These are the activations of a small neural network, seen along a few directions. Each row is one input.
Each table varies a few parts of the input and shows all the possible inputs, shuffled.
Descriptions start from the smaller parts, as in this example, which fits no table here: one of 8 places around a ring, together with either a single point or one of 11 places around a ring or (one of 3 separate values, together with one of 6 places along a line).
Shared parts are said once, and a part with two or three values counts as separate values.
(in the rows, 128 means zero)

Other details of the inputs vary at random and push rows far along three fixed directions, the same in every table; ignore that.

A family of inputs:
row 1: [155  98 163  70  95 138 137 121  81 146  75]
row 2: [113 105 143 130 193 141 131 141 141 107  96]
row 3: [166 127 162  94  41 155  96 110  86 180 168]
row 4: [119 162  88 147 143 113 124 132 158 135 158]
row 5: [122 154  72 162 130 124 135 122 144 123 165]
row 6: [ 80 158 136 160 125  37 156 130 171 142 105]
row 7: [127  89 117 141 167 156 156 124 139  78 114]
row 8: [137  81 113  94 236 189 129 152 106  87  89]
row 9: [174 111 176 114  65 156 115 105 105 180 142]
row 10: [113 165  84 158 142 121 129 132 144 131 160]
row 11: [142 130  84 177 130 116 136 125 145 123 172]
row 12: [149 111  92 128 156 170 130 128 140  85 136]
row 13: [179 114 172 116  58 161 108 111  94 181 137]
row 14: [128 112 147  95 108  75 164 125 109 112  62]
row 15: [ 84 163 120 164  98  41 171 122 151  99  90]
row 16: [130 138 139 120  69  97 127 119 117 134 145]
row 17: [144 124 164  98 117 165  92 137  88 144 123]
row 18: [115 131 122 120 177 163 117 144 117  98 105]
row 19: [140 119 100 176 139 111 150 116 160 124 166]
row 20: [148 138  74 151 163 157 111 124 160 148 218]
row 21: [127 141  85 145 134 113 131 117 167 133 176]
row 22: [ 75 171 133 158 133  33 137 144 152 130  95]
row 23: [140 137  85 149 172 159 100 135 132 138 214]
row 24: [122 102  94 131 164 163 128 139 130  97 125]
row 25: [135 114 151  93 114 166 103 134 102 141 135]
row 26: [ 89  71 146  75 177 153 143 143 132  59  44]
row 27: [168 117 175 110  57 161 119 101  94 174 145]
row 28: [ 71 169 144 156 133  33 153 130 158 129 104]
row 29: [118 150 147 135  94  95 122 133 125 159 119]
row 30: [110 146 159 134  99  94 139 120 132 154 120]
row 31: [173 117 137 110  87 189 114 117  89 124 138]
row 32: [119 158  90 168 143 125 136 126 144 138 164]
row 33: [157 127  75 183 172 166 119 129 152 156 208]
row 34: [112 113 108 126 172 157 123 148 129 105 119]
row 35: [130 112  96 143 159 172 141 126 130 101 125]
row 36: [161 135  46 160 160 175 117 119 156 130 213]
row 37: [120 168 159 133  96 102 119 124 111 155 120]
row 38: [108 145 150 111  97  92 122 125 133 152 138]
row 39: [111 136 143 102 125  84 148 136 115 143  78]
row 40: [120  73 145  82 169 165 141 138 133  51  54]
row 41: [108 148 162 107 111  91 113 129 125 146 130]
row 42: [128 128 118 113 182 163 108 143 131 103 115]
row 43: [170 103 139 111  93 180 108 124  90 128 143]
row 44: [100  83 184  91 192 153 130 157 114  76   8]
row 45: [140 127 150 146  85  96 141 119 127 136 113]
row 46: [ 78 155 117 159 108  35 155 133 159 123  92]
row 47: [169 111 174  88  52 152 107 109  92 155 154]
row 48: [119 158 161 109 107  91 110 126 133 151 127]
Each input here is: one of 4 places along a line, together with either a single point or one of 11 places around a ring.
Changing only the place on the line of 4 turns row 28 into row 7. The same change can be made to row 17. Which row results?
> row 43
Changing only the place on the line of 4 turns row 1 into row 39. The same change can be made to row 27. Which row results?
> row 30
Change only the place on the ring of 11 in row 34. List by row number the other rows that result.
> row 4, row 6, row 10, row 20, row 25, row 29, row 30, row 32, row 33, row 38
Start at row 21 and move only the place on the ring of 11, one step at a time. The first step leads to row 36. Which rows follow, in order?
> row 5, row 35, row 27, row 9, row 13, row 46, row 24, row 3, row 26
